Each row below holds a small network's activations on one input, seen along a few directions.
Each table varies a few parts of the input and shows all the possible inputs, shuffled.
A made-up example of a description, with smaller parts first: one of 3 separate values, together with either a single point or one of 11 places along a line or (one of 4 places along a line, together with one of 5 places around a ring).
Shared parts are said once, and a part with two or three values counts as separate values.

Other details of the inputs vary at random and push rows far along two fixed directions, the same in every table; ignore that.

A family of inputs:
R1: [ -3   4   8  -5 -10  17 -23 -27  -5 -20 -12  -4   8   0  -2 -15]
R2: [ -5  11  -5  -2   1  13 -20 -19  -5 -21 -12  -7  23  15 -17  -8]
R3: [ -2 -16  -1  11   7 -13  33  47   6   7  14  -7   3  -4  13  11]
R4: [  4 -28   5  -4   2   0  25  44  10  16  21 -16 -13 -12  23   0]
R5: [-11  11  -1   2   6  -3  -8 -23 -10 -14 -14   6  -4  15 -19   4]
R6: [-38 -23  -2   8 -10   1  38  29  -6 -12  -9 -20 -13  17 -29 -36]
R7: [-18 -34   1   8  -2   3  26  52   5  -2  13  -9   6   9  -6 -14]
R8: [ 30  13  -3  -8  11  -7 -20 -11   5  20  17  12   1 -19  31  30]
R9: [  7 -24   1   7  -3   0  32  40  15  13  17 -11 -12 -15  22  -1]
R10: [-10 -12  10  -2 -12  16  19  -3  -9 -21 -10 -18  -6   0  -6 -27]
R11: [ -2 -19 -10   8   6 -21  33  44  14  16   9 -17   3  -6   9   3]
R12: [ -9  12  -2   1   7   0  -8 -22  -4 -10 -21   3  -6  16 -20   2]
R13: [ 29  11  -5   3   6  -2 -30  -6  20  21  11  15   7 -20  30  24]
R14: [ 28  11   3   3   2  -7 -30  -6   9  19  15  18  11 -18  30  29]
R15: [  0   9   5 -14  -3  18 -11 -29 -16 -16 -11  -5   0  -2  -1 -15]
R16: [-10   4   0   0   2   2 -25 -17  -7 -14  -7   5   5  18 -23   0]
R17: [ -4 -19  -8   9   5 -23  33  42   9  12  15 -15   5  -6  10   5]
R18: [ 21  -6  -3  -1  -3 -16  10  15  18  23  12  -6  -3 -19  21  10]
R19: [-40 -25   5   0  -2  14  33  35  -8 -15  -3 -18 -15  17 -27 -33]
R20: [  7  -2  -6  -2  18 -13   7  25   8  13  18  -1   9  -9  17  22]
R21: [ -2   8   6  -5 -15  -3 -10 -32  -8  -6  -7   3 -12   3 -14 -10]
R22: [  4 -23   9  -1  -2   0  26  43   0  14  25  -8  -8 -13  24   1]
R23: [-40 -24  13  -1  -6   9  33  35 -17 -17   1 -15 -10  18 -26 -27]
R24: [-12  17  -4   2  -4  -8  -6 -21 -15  -8 -15   7   1  12 -21  -1]
R25: [ -8   7  -6   2   3   9 -24 -14  -2 -10 -13   8   4  16 -24  -5]
R26: [ -8   0  13  -2 -10   8 -27 -26  -6 -10  -3   6  -8   7  -9  -6]
R27: [ 24  21 -13  -6  25 -13 -18  -4  14  21   5  11  14 -11  18  36]
R28: [ 33  17   0   2   4  -9 -13 -13   5  20  10  17   3 -19  28  32]
R29: [  5 -27   7   6  -3  -6  30  37  10  11  22 -13 -10 -13  22   4]
R30: [ -6  18  -3   1   7   7  -2 -26  -7 -20 -19  -6  13  11 -13  -7]
R31: [-14  -8  13  -1 -23   1  14   0 -12  -8  -2  -6 -15   6 -16 -24]
R32: [ -7   1  10  -1 -13  14 -24 -24  -6  -8  -6  14  -5   7  -8 -10]
R33: [  4  12   2  -8 -13   4  -5 -34  -8 -14 -16  -6   4  -5  -8 -20]
R34: [-38 -25   0   7 -13   0  40  28 -11 -14  -6 -14  -9  18 -27 -34]
R35: [ -7   4  -2  -1   3   5 -26 -15  -1 -10 -14   3   4  19 -25  -1]
R36: [-13  13  -2  -7   5   8 -10 -18 -12  -8 -10  14   1  13 -19  -2]
R37: [ 17  -6  -4  -3   6   1   6  21  10  19  18   0  -7 -18  28  10]
R38: [ -4   7   6 -10  -8  15 -13 -26 -15  -6  -5  13 -13   6  -6  -9]
R39: [ -1   6   8  -4  -8   9 -11 -29  -5  -6 -15   2 -18   6 -11  -3]
R40: [ 26  22 -16   5  19 -14 -10  -9  11  16   3  23  16 -10  20  36]
R41: [-10  14  -6   4   7   4  -7 -21  -4 -10 -19   8  -5  13 -20  -2]
R42: [  8 -21  -2   5  -8  -9  32  39  17  18  17 -13  -8 -18  18  -8]
R43: [ 33  15  -5   2   4  -6 -12 -14  11  20   9  21   4 -19  30  29]
R44: [ -5  20  -8   1   2  -1  -2 -28 -10 -14 -19  -8  16   9 -15 -14]
R45: [-10  19  -2  -9   8  13  -7 -24 -11 -16 -13  -6  16   9 -14  -7]
R46: [ 30   7  -1   0   7  -6 -31  -7  20  22  10  10   7 -18  29  29]
R47: [ 25  16 -10   3  15 -13 -29   1   9  15  11  19  25  -8  16  37]
R48: [ -1  11   3  -4 -18   2  -7 -30  -7  -4  -9  11  -9   4 -13 -13]
Description of these inputs: one of 2 separate values, together with one of 4 places along a line, together with either a single point or one of 5 places around a ring.
The inputs of R43 and R40 match in every part but the choice among 2 separate values. If R28 is changed in the same way as R43 into R40, which row does it become? -> R3
The inputs of R10 and R30 match in every part but the choice among 2 separate values. If R31 is changed in the same way as R10 into R30, which row does it become? -> R24
Which other rows does R8 become when the place on the ring of 5 takes its other values? List them by row number. -> R4, R22, R37, R38
Which other rows does R23 become when the choice among 2 separate values takes its other values? List them by row number. -> R22

A family of inputs:
R49: [  4 -17   6  -1  -5  -3  14  17   8  11  10  -6 -19  -8   9   0]
R50: [ -5  -6   0   5  -1 -15  29  21  -2  13   7   3 -16  -3   4   7]
R51: [ 28   8 -10   0  17  -8   1   6  16  13   9 -10  20 -24  35  20]
R52: [ 39  11  -5  -1   8  -5 -28 -11  18  27  14  22   0 -21  33  35]
R53: [-10 -12  10  -1 -15  -2  31   8 -10   1   3  -3 -25  -1  -3 -13]
R54: [ 10 -18 -14  23 -22 -34  24  25  30  13  -1 -19  12  -9   0 -16]
R55: [ 19  25   6  -6  -6   4 -55 -51  -6   3  -3  30   0   0   1  19]
R56: [-10 -10   4  -1  -2  19   5   3  -2 -18  -6 -14   4   4  -2 -20]
R57: [ -8   3   0  -1   4   8 -15  -4  -7 -14  -5  -1  20  12 -13  -2]
R58: [-15  22  -6  -5   8   2 -25 -38 -11 -11 -23  11  -7  21 -32   1]
R59: [-29 -11   4   2  -2   5  -7   9 -12 -15  -3   3   1  23 -27 -13]
R60: [-20   2   1  -3   3  19  -7 -10 -10 -23 -17  -4   5  21 -29 -17]
R61: [ -9   4   5   0  -2   7 -20 -15  -3  -2  -8  16 -16  13 -18   2]
R62: [ 29  12  -5   5  11 -17 -34   2  14  27  19  26  13 -13  26  44]
R63: [-10  -5   2   0  -3   2  36   9 -10 -13  -3 -19   1  -3   2 -19]
R64: [ 22  15   5  -7  -4   5 -36 -26   1   4   7  11  13 -13  17  11]
R65: [  6 -10   4  -2  -8  -4  37  21  -1   9  13 -12  -7 -20  22 -10]
R66: [ 31   1  -3  -3   5   2  -9   7  17  20  17   3   8 -26  38  17]
R67: [-23  -5  -4   4   4 -10  33  19 -10  -3  -1  -2  -8  10 -15  -7]
R68: [ -8  27  -6  -5   5   2   2 -33 -19 -16 -21   4   7  13 -22  -5]
R69: [ -8 -17  -8   7  13  -3  14  42  10  10  13  -2   3   2   6   6]
R70: [  6 -10   5  -6  -5   5  11   8   5   3   5 -14  -8 -13  12 -10]
R71: [-11  25  -5  -8   7  10 -21 -43 -12 -21 -28   0   5  20 -31  -6]
R72: [-12 -17   9   0  -6  13   4  13  -5 -19   4 -17  13   4  -1 -19]
R73: [-17 -17   6   4  -3  -3  15  20   1   2   0  -6 -22   9 -13  -6]
Describe the family of inputs behind these rows. -> either a single point or (one of 4 places along a line, together with one of 6 places around a ring)
Start at R51 and move only the place on the ring of 6, one step at a time. The first step leads to R71. Which rows follow, in order? -> R58, R73, R49, R70
Start at R72 and move only the place on the line of 4, one step at a time. The first step leads to R56. Which rows follow, in order? -> R51, R63
